These are the activations of a small neural network, seen along a few directions. Each row is one input.
Each table varies a few parts of the input and shows all the possible inputs, shuffled.
A made-up example of a description, with smaller parts first: line(4) and (point or line(11) or (values(3) and ring(5))).
Shared parts are said once, and a part with two or three values counts as separate values.
(in the rows, 128 means zero)

Other details of the inputs shift rows strongly along two fixed directions, in all tables alike. That doesn't count.

Table:
r1: [ 97 121 138  85 128 142  91 102 140 125 114 141 171 135]
r2: [ 94 128 136  86 123 140  90 110 138 127 114 138 174 128]
r3: [145  82 119 121 128  89 126 186 157 208 104 135 117 152]
r4: [ 96 118 136  82 130 144  88 103 140 125 115 137 163 127]
r5: [103 172 148 122 131 160 124  82 108  53 128 122 140 102]
r6: [133 184 132 178 126 149 158 111  90  51 170 109  90 120]
r7: [147  66 100 131 119 121 123 158 163 213 131 126 132 149]
r8: [190 127  92 228 123 124 194 166 111 136 184  97  65 136]
r9: [141 182 130 182 131 145 163 110  88  48 167 113 103 122]
r10: [134 179 128 180 130 147 162 111  88  49 168 112  95 114]
r11: [136  81  85 125 129 100 108 162 159 206 140 117 135 156]
r12: [142  75 100 128 123 118 127 164 158 219 136 120 139 146]
r13: [ 99 171 147 124 128 158 126  82 107  53 128 124 139 102]
r14: [131  77  80 126 130  95 116 161 160 203 140 123 137 150]
r15: [160  85 121 114 128  82 122 175 154 213 114 131 120 144]
r16: [114 127 157  74 130 129 110 124 128 133  80 158 154 108]
r17: [138  74  88 129 127 100 109 154 158 203 139 123 137 169]
r18: [132 181 126 183 130 144 165 102  98  49 163 109  92 115]
r19: [102 177 154 121 126 162 119  91 103  55 135 127 140 109]
r20: [138 179 129 185 127 144 162 101  91  49 161 105  98 120]
r21: [175 132  82 219 131 108 179 155 113 127 196  96  52 162]
r22: [ 97 170 153 120 128 163 122  84 109  52 138 135 132 112]
r23: [119 122 168  74 129 129 102 114 131 134  86 156 147 115]
r24: [143  69  96 132 126 115 132 155 161 217 128 116 141 141]
r25: [ 95 122 132  88 129 138  94 101 141 126 107 132 172 119]
r26: [146 170 149 180 126 171 175 106  90  62 166 113  91 116]
r27: [180 134  81 226 130 103 179 161 106 126 192  94  67 154]
r28: [105 122 164  79 131 128 111 134 135 127  77 154 154 110]
r29: [137 184 134 181 124 147 156 110  88  51 168 109  96 125]
r30: [137  78  83 131 129  95 113 161 156 202 137 123 146 157]
r31: [ 91 118 136  83 127 143  90 103 139 125 116 140 162 127]
r32: [105 122 163  82 130 127 113 125 140 128  71 148 152 112]
r33: [108 127 157  80 131 130 112 121 138 132  71 153 151 111]
r34: [113 165 161 129 118 178 140  85 111  63 119 127 142  89]
r35: [ 90 122 128  84 126 137  98 102 145 124 107 133 168 116]
r36: [ 91 122 128  82 127 138  96 111 140 123 113 139 170 115]
r37: [147  74 120 121 131  91 126 178 157 206 104 138 112 158]
r38: [128 172 190 108 130 147 133  96  99  60 110 143 118 101]
r39: [119 125 166  75 129 121 109 114 137 133  81 145 155 105]
r40: [ 95 119 138  84 129 144  88 103 139 125 115 139 166 129]
r41: [172 141  81 222 128 106 178 163 115 129 196  96  56 155]
r42: [ 96 130 136  85 125 140  92 110 139 127 114 138 175 129]
r43: [203 138 110 217 134  89 194 165 105 137 158 104  45 139]
r44: [115 182 180 113 129 155 137 111 100  61  99 148 119 102]
r45: [ 89 127 132  80 123 140  92 112 142 126 115 137 165 121]
r46: [160  80 113 119 132  82 126 173 149 212 109 138 123 138]
r47: [ 97 124 132  89 128 136  97 100 142 125 106 134 178 125]
r48: [ 89 123 128  85 127 136  98 101 145 125 108 135 168 116]
r49: [187 127  94 224 129 124 198 164 107 139 189  95  67 139]
r50: [104 172 148 120 132 160 123  90 103  51 134 128 142 101]
r51: [116 177 176 114 133 152 141 110  98  58  97 150 123  96]
r52: [112 132 161  73 125 132 106 125 130 136  82 156 149 114]
r53: [198 139 104 216 133  94 197 168 104 137 153 107  42 144]
r54: [156  78 113 116 130  92 124 169 150 212 107 142 112 155]
r55: [161  79 117 116 132  79 126 174 152 210 112 134 124 138]
r56: [103 120 148  88 115 160 104 114 143 137 106 140 170 108]
r57: [133  73  85 123 128 101 111 155 162 202 140 122 128 162]
r58: [103 173 149 127 126 157 126  81 106  52 127 125 147 109]
r59: [158  85 117 117 128  85 122 174 151 215 111 136 119 144]
r60: [173 140  81 219 128 106 179 163 113 129 196  93  56 156]
r61: [138 176 136 181 127 150 156 103  88  49 169 112  91 131]
r62: [ 95 122 132  86 130 139  93 110 136 125 113 138 174 117]
r63: [150  78 114 119 133  94 125 175 155 210 104 142 111 157]
r64: [ 89 123 130  85 128 137  96 110 142 125 115 143 170 114]
Each input here is: line(4) and (values(2) or line(5) or line(9)).
Changing only the line(4) part turns r64 into r22. The same change can be made to r46. Which row results? -> r23
Changing only the line(4) part turns r31 into r6. The same change can be made to r57. Which row results? -> r45
A walk changes only the line(9) part. It starts at r9 and steps to r30. List the rest of the walk in order. -> r27, r62, r50, r10, r36, r14, r64
Change only the line(4) part in r27. List by row number the other rows that result. -> r20, r29, r61
Change only the line(5) part in r16. List by row number the other rows that result. -> r28, r46, r51, r55
Change only the line(5) part in r38. List by row number the other rows that result. -> r23, r37, r54, r63

Table:
r65: [ 81  98 128  66 129 132  79 133 155 156 100 153 179 137]
r66: [136  84  85 128 137  81 115 159 153 190 127 123 142 149]
r67: [150 155 103 200 131 120 170 148 109  96 170 109  54 153]
r68: [156  84 147 104 130  86 128 181 154 206  86 143 116 134]
r69: [ 95 188 161 103 125 155 115  82 103  46 116 131 165  86]
r70: [141 151 142 148 125 155 144 103 104  87 160 119 113 114]
r71: [108  88 120  90 127 124 106 119 161 175  86 132 179 117]
r72: [159 143 109 212 124 145 188 146 110 106 164 104  71 139]
r73: [ 87 182 159  99 133 145 114  72 108  38 103 136 144  96]
r74: [ 86  95 130  65 122 148  90 130 158 168 104 149 180 115]
r75: [171 147 112 200 134 118 164 136  98  97 186 106  73 155]
r76: [169 150 100 204 131 118 183 140 103 105 175  98  80 115]
r77: [ 85 108 130  66 119 138  80 135 156 166 104 146 185 128]
r78: [ 95 176 173  95 129 160 105  64 106  43 118 139 137 114]
r79: [132 180 196 101 131 148 142 108  90  66  81 163 116  93]
r80: [149  69 105 132 124 117 123 142 159 207 128 119 136 155]
r81: [176  78  76 165 124  85 130 178 150 225 170 105 108 175]
What do these inputs look like to the network? -> values(2) or (values(3) and line(5))
